A small network was shown many inputs. Here are its activations along a few directions, one row for each input.
In each table, some parts of the input vary, and every possible input appears once, in random order.
A made-up example of a description, with smaller parts first: one of 6 places along a line, together with either a single point or one of 9 places along a line or (one of 2 separate values, together with one of 5 places around a ring).
Shared parts are said once, and a part with two or three values counts as separate values.
(in the rows, 128 means zero)

Other details of the inputs vary at random and push rows far along two fixed directions, the same in every table; ignore that.

Rows:
r1: [114 104 136 107 126 149 130 114 115 127 124 127 115 114 140 131]
r2: [157 155 121 176 116 133 111 103 166 130 116 148 153 159 114 130]
r3: [110 106 131 112 129 131 120 114 113 131 133 123 112 119 139 120]
r4: [100 150 111  77 170  43 165 231  71 131 158  78  98 102 137 132]
r5: [155 209 104 130 153  40 157 216 122 133 142  93 133 134  97 145]
r6: [115 103 135 103 127 141 127 110 112 128 131 120 114 114 137 128]
r7: [107 101 130 119 130 142 118 114 112 130 126 131 115 116 145 122]
r8: [106 100 129 117 134 138 124 120 112 126 131 129 115 119 149 124]
r9: [117 104 129 108 125 142 130 113 123 120 131 122 116 114 141 126]
r10: [160 158 121 163 115 134 119 112 168 124 115 141 152 153 111 138]
r11: [108 101 127 112 130 143 122 115 123 118 135 121 117 117 146 124]
r12: [107 104 128 111 134 145 125 124 116 119 131 127 119 117 148 126]
r13: [112 110 136 108 131 143 124 113 106 130 123 128 114 110 137 127]
r14: [110 109 132 110 130 139 125 116 104 133 129 130 113 115 137 127]
r15: [114 102 130 106 128 148 132 117 118 121 126 127 116 113 145 129]
r16: [108  99 132 105 130 145 128 120 117 119 128 128 117 113 147 130]
r17: [157 155 122 172 114 136 112 107 168 127 118 147 151 159 117 131]
r18: [158 160 120 175 115 131 109 106 165 135 114 145 152 155 110 129]
r19: [157 183 131 144 142  42 174 238 133 134 156 101 155 138  82 118]
r20: [106  98 132 115 130 145 122 118 117 123 130 131 115 119 152 124]
r21: [158 135 153 173 110 140 135 132 161 137 124 157 167 151  91 109]
r22: [111 107 130 108 129 133 124 112 109 132 136 123 110 115 135 125]
r23: [163 159 125 162 112 141 121 102 166 130 112 142 150 152 106 138]
r24: [163 159 128 161 114 148 119 103 155 134 105 151 154 153 107 140]
Each input here is: one of 2 separate values, together with either a single point or one of 11 places around a ring.
Changing only the choice among 2 separate values turns r3 into r4. The same change can be made to r6. Which row results?
Answer: r24
Change only the choice among 2 separate values in r12. List by row number the other rows that result.
Answer: r11

Rows:
r25: [116  80 138 102 117 135 140 109 112 131 137 114 114 125 146 127]
r26: [102  92 130 101 126 143 135 113 101 138 153 132 114 128 138 123]
r27: [173 152 138 179 101 154 103  63 169 144  95 139 155 148  97 127]
r28: [111 101 138  99 125 147 126  90 110 124 149 128 116 112 124 127]
r29: [133 180 111 104 159  69 165 207 101 135 128  85 120  99 112 144]
r30: [164 146 133 173  93 167 107  88 192 117 112 163 155 156 106 113]
r31: [120 187  81  99 152  48 145 204 109 118 146  84  94 120 150 146]
r32: [108 111 135 113 132 141 113  99 101 139 136 122 110 107 119 120]
r33: [101  89 139 116 128 143 134 119 110 128 160 135 115 126 143 116]
r34: [150 145 127 194 111 151  90  90 173 132 117 164 165 154  94 110]
r35: [130 159 114 109 158  68 182 232 111 120 147  96 122 119 131 144]
r36: [125  94 143  98 119 139 132  89 120 120 135 109 119 109 132 127]
r37: [159 154 134 178 114 157 102  91 151 141  91 172 162 172 104 137]
r38: [115  94 135  92 114 147 134 117 112 132 135 135  99 122 143 125]
r39: [165 215 116 168 138  82 142 193 167 114 132 123 179 167  86 137]
r40: [121 109 140  90 115 148 128 101 119 122 134 127 103 107 129 128]
r41: [103 100 128 117 132 131 124 114  91 147 137 133 111 122 135 117]
r42: [148 156 137 186 112 157  93  99 172 123  99 164 175 155 102 122]
r43: [130 160 107 106 163  65 171 218  93 139 127  99 117 113 128 142]
r44: [110  97 137 121 138 143 139 133 114 130 114 138 117 105 152 123]
r45: [113  93 142 106 116 148 134 123 124 126 141 138 103 120 150 117]
r46: [107 102 130 119 134 146 128 136 124 121 115 127 128  96 141 114]
r47: [172 140 131 186 100 145 110  73 165 149  91 153 159 166 110 125]
r48: [126 177 122  85 159  65 161 207  97 120 154  87 130 118 108 153]
r49: [103  90 135 116 131 147 123 112 125 113 156 128 125 121 131 103]
r50: [169 211  83 173 141  54 130 167 176 127 120 100 145 169 114 161]
r51: [113  84 144 126 127 125 128 119 116 139 128 121 116 114 151 114]
r52: [163 141 128 177 107 177 121  96 187 111 102 159 166 149 108 126]
r53: [163 227  78 175 150  66 121 162 164 132 139 124 148 174 107 155]
r54: [118 117 138 103 122 143 117 106 108 136 121 122  98 100 128 119]
r55: [116  79 145 118 120 136 139 117 125 126 143 116 119 124 150 120]
r56: [ 96 101 146 115 140 134 124 136  98 128 128 137 120 117 148 123]
r57: [122 106 134  95 126 160 142 106 119 118 123 122 121 101 132 140]
r58: [101  95 147 106 133 149 133 131 109 121 142 135 124 128 148 129]
r59: [108 103 134 115 122 138 113 128 125 126 126 129 114 101 139 102]
r60: [115  78 142 116 122 141 127 110 137 111 141 110 126 117 140 107]
r61: [105  93 141  92 129 152 130 120  99 129 137 135 124 129 144 136]
r62: [105 118 145 104 136 143 116 113  98 128 121 121 120 108 126 132]
r63: [118  91 130 101 129 154 145 124 112 125 123 132 116 118 143 139]
r64: [164 150 136 184 100 152 105  95 170 139  99 175 142 156 115 119]
r65: [103  92 137 129 134 130 119 119 102 137 146 140 112 117 140 114]
r66: [125 178  77 109 163  62 153 209 107 109 133  85 111 114 151 163]
r67: [170 156 128 175  99 153 106  87 162 148  92 171 141 163 106 124]
r68: [110  86 139 124 126 130 115 119 130 128 128 112 127 105 139 105]
r69: [170 234  86 164 151  77 116 176 152 120 125 122 163 172 119 166]
Describe the family of inputs behind these rows.
Answer: one of 5 separate values, together with either a single point or (one of 2 separate values, together with one of 4 places along a line)
Changing only the choice among 5 separate values turns r47 into r43. The same change can be made to r60. Which row results?
Answer: r52
Which other rows agree with r56 in the choice among 5 separate values? List them by row number.
Answer: r37, r39, r42, r48, r58, r61, r62, r69
Start at r34 and move only the place on the line of 4, one step at a time. The first step leads to r65. Which rows follow, in order?
Answer: r41, r32
Change only the choice among 2 separate values in r51. List by row number the other rows that result.
Answer: r55
Change only the choice among 5 separate values in r69. List by row number the other rows that result.
Answer: r31, r50, r53, r66

Rows:
r70: [ 89  63 145  80 124 152 131  99  96 125 149 118  96 103 159 113]
r71: [119 165 114  68 168  34 182 247  77 127 158  65  98  92 123 142]
r72: [128 124 128 142 127 123 118 135 134 128 127 135 135 127 129 112]
r73: [128 132 125 133 129 136 123 132 127 125 125 145 135 137 132 130]
r74: [135 137 131 121 122 134 135 122 130 125 134 129 132 134 124 134]
r75: [138 131 132 126 124 125 129 122 130 133 136 128 123 137 119 129]
r76: [138 137 128 130 127 133 132 127 121 138 115 128 130 122 118 131]
r77: [137 138 132 119 126 134 129 123 127 128 132 130 127 133 118 137]
r78: [135 131 135 130 119 123 130 125 139 128 134 121 133 126 120 117]
r79: [134 128 128 132 132 137 137 133 142 120 119 131 135 125 130 128]
r80: [133 148 103 125 134 130 114 118 135 122 107 116 115 124 142 145]
r81: [124 135 129 133 129 135 124 129 122 130 122 142 131 139 129 131]
r82: [137 137 130 126 125 128 134 124 125 133 116 130 127 118 113 134]
r83: [131 136 130 135 128 133 129 135 127 131 109 136 129 128 127 128]
r84: [127 130 133 135 131 120 123 127 120 142 129 134 129 137 127 129]
r85: [131 129 128 137 127 138 133 139 139 125 118 135 133 124 132 131]
r86: [127 141 103 133 131 118 110 104 134 126 127 124 117 137 147 143]
r87: [124 128 129 140 127 125 124 128 124 136 127 139 127 142 130 123]
r88: [ 80  55 144  92 135 154 126 109 107 117 143 119 105  92 161 103]
r89: [137 128 129 122 123 133 138 130 140 123 119 123 135 127 123 134]
r90: [132 131 128 130 124 120 129 119 124 137 133 133 124 134 115 128]
r91: [134 123 128 136 125 125 132 129 137 121 137 125 134 139 129 129]
r92: [125 124 129 145 125 127 123 138 142 127 131 132 135 126 128 118]
r93: [128 126 124 139 128 122 124 135 128 131 131 140 131 139 134 123]
r94: [128 139 133 130 133 129 123 128 119 136 124 138 134 135 125 137]
r95: [136 131 136 130 123 123 125 124 134 131 133 122 127 125 114 119]
r96: [127 130 127 132 133 139 133 130 136 119 131 135 136 137 131 131]
r97: [123 128 132 143 126 125 119 130 129 133 122 133 130 130 124 113]
r98: [132 121 133 138 125 124 128 131 141 118 134 121 138 126 125 121]
r99: [126 146 108 138 133 116 107 113 138 121 122 113 118 127 139 132]
r100: [133 134 135 132 129 132 126 127 124 137 110 134 131 123 124 133]
r101: [129 149 100 125 133 129 110 108 132 122 120 126 120 134 145 151]
r102: [132 123 131 129 121 123 128 130 144 124 133 119 137 130 120 120]
r103: [132 123 127 128 122 125 132 127 138 127 137 124 133 141 125 129]
r104: [137 126 131 130 126 134 137 131 138 117 120 125 136 124 128 134]
r105: [131 130 132 135 123 121 123 118 130 134 128 127 129 123 110 118]
r106: [ 87  73 140  82 133 161 125 102  81 132 138 126 101 100 152 122]
r107: [132 129 129 130 127 135 133 128 133 115 133 129 137 136 129 137]
r108: [126 129 136 139 130 119 118 128 125 139 125 128 132 125 121 118]
r109: [136 131 127 135 128 134 128 136 132 126 112 140 134 126 131 127]
r110: [124 131 125 135 129 137 129 138 133 123 131 138 134 135 133 134]
r111: [127 123 127 138 132 128 132 130 138 125 136 132 133 139 132 124]
r112: [125 125 125 143 126 127 128 137 137 129 135 136 131 138 133 127]
r113: [132 131 126 136 127 124 127 123 120 142 132 130 129 137 120 125]
r114: [131 131 130 139 126 123 123 124 124 139 128 125 131 125 114 114]
r115: [132 139 128 123 127 129 129 120 122 131 128 136 129 131 114 137]
r116: [140 135 133 122 120 133 139 125 134 127 121 125 130 122 123 131]
r117: [133 130 127 122 124 136 133 127 136 121 132 127 137 139 124 137]
Describe the family of inputs behind these rows.
Answer: one of 4 places along a line, together with either a single point or one of 11 places around a ring
Changing only the place on the line of 4 turns r105 into r90. The same change can be made to r108. Which row results?
Answer: r84
Start at r104 and move only the place on the line of 4, one step at a time. The first step leads to r107. Which rows follow, in order?
Answer: r91, r98
Change only the place on the ring of 11 in r76. List by row number the other rows that result.
Answer: r71, r79, r82, r83, r85, r89, r100, r104, r109, r116
Start at r115 and move only the place on the ring of 11, one step at a time. The first step leads to r106. Which rows follow, in order?
Answer: r94, r81, r73, r110, r96, r107, r117, r74, r77
